Each row below holds a small network's activations on one input, seen along a few directions.
In each table, some parts of the input vary, and every possible input appears once, in random order.
A made-up example of a description, with smaller parts first: one of 8 places around a ring, together with either a single point or one of 11 places around a ring or (one of 3 separate values, together with one of 6 places along a line).
Shared parts are said once, and a part with two or three values counts as separate values.
In the rows, zero is written as 128.

Other details of the inputs shift rows strongly along two fixed directions, in all tables alike. That doesn't count.

Rows:
r1: [128 113  89 132 137 107 105 104 106 114 112 155 127]
r2: [132  84 130 143 112 155 112 130 106 153 167 112 113]
r3: [143  45 164 122 133 155  99 155 139 179 156  99 119]
r4: [107 160 120 119 149  89 174 142 126 136 109 111 150]
r5: [132  96 123 133  82 144 123 110 121 130 156 139 111]
r6: [127 135 112 128  85 170 128  76 107  75 153 174 111]
r7: [108 166 112 118 134 110 170 124 163  76  96 128 161]
r8: [106 192 128 118 146 113 158 121 109 100  86 133 146]
r9: [142  96 165 116 129 139 101 154 144 153 111  94 114]
r10: [107 184 119 125 148 150 162  78  90  64 124 174 161]
r11: [140 103 136 136  94 171 100 108 102 127 144 137  99]
r12: [143 153 131 142 127 159 120 109 127 100 131 174 115]
r13: [109 214 119 156 176  74 150 165 155 125  82  81 155]
r14: [130 105 116 118 123 183 152  86 134  73 154 178 139]
r15: [115 182  97 153 149 156 161  96 124  60 144 186 156]
r16: [144  55 136 134  95 145 107 140 119 184 170 103  94]
r17: [138 128 141 137 128  76 125 180 170 184 119  94 116]
r18: [147  65 181 121 143 123  85 180 148 204 127  52 113]
r19: [127 148 118 142 145 102 148 158 157 148 126 113 126]
r20: [139 100 139 108 101 157 139  87 103 117 162 194 121]
r21: [175  60 106 119 104 175  70  84  92 107 168 201 117]
r22: [110 175 136 108 136  84 153 141 126 129  95 116 136]
r23: [105 165 128 148 147  74 129 176 135 167  90  25 133]
r24: [128 174 125 134 131 107 134 139 153 115 115 139 119]
r25: [ 96 181 118 129 165  95 174 139 115 115 104 113 168]
r26: [149  72 170 105 112 133  96 154 155 164 132 103 102]
r27: [129 105  96 111 125 110  82 121 128 157 124 130 133]
Description of these inputs: either one of 3 separate values or (one of 4 separate values, together with one of 6 places around a ring).
Which other rows does r18 become when the place on the ring of 6 takes its other values? List them by row number.
Answer: r3, r7, r9, r14, r26
Which other rows belong to the same alternative as r27? List them by row number.
Answer: r1, r21

Rows:
r28: [159  74  98 135 105 187  77  74  71 110 177 214 109]
r29: [141 126 172 127 147 101 102 186 152 189 103  63 113]
r30: [148  39 190 108 129 153  99 149 109 201 159 105 103]
r31: [137 159 118 128 129 157 154  96 143  74 146 202 136]
r32: [106 213 116 134 173  94 178 145 171  79  80 127 171]
r33: [127 107 155 115 138  79 143 183 141 208 125  74 121]
r34: [ 82 232  77 146 145 138 185  92 128  17  90 127 177]
r35: [126  93 143 136 137 101 125 185 168 183 121  51 128]
r36: [104 228 109 140 147  81 171 140 158  86  86 127 147]
r37: [ 84 201  97 142 162 112 176 131 151  62  82  89 173]
r38: [140  92 146 119  94 172 132  88  91 126 181 186 104]
r39: [158  71 117  93  91 162  87  83 129  86 151 197 127]
r40: [115 153  94 144 100 163 153  82 123  61 153 170 129]
r41: [129 101 132 136 125  91 128 186 168 191 129  56 117]
r42: [133  94 176 115 135 112 114 170 112 203 123  64 114]
r43: [ 89 221  54 136 161  84 149 109 115  76  82 139 175]
r44: [125 113 142 143 111 103 109 175 140 185 119  43 107]
r45: [154  91 163 122 130 193 105 102 126 110 160 181 114]
r46: [143  80 108 121  98 180  82  54  80 120 186 211 115]
r47: [165  69 105 146 100 174  88  67  74 103 180 208 106]
r48: [126  95 166 115 148  93 140 180 140 199 120  73 132]
r49: [146  74 131 109 117  84  81 164 153 196  89  92  91]
r50: [149 124 151 131 106 169 108 106 118 118 151 169 105]
r51: [ 85 223 111 132 144  90 185 125 111  89  82 106 160]
What is each input in this table made of?
Answer: either one of 2 separate values or one of 4 places along a line or (one of 3 separate values, together with one of 6 places around a ring)
Which other rows does r36 become when the choice among 3 separate values takes its other values? List them by row number.
Answer: r38, r40
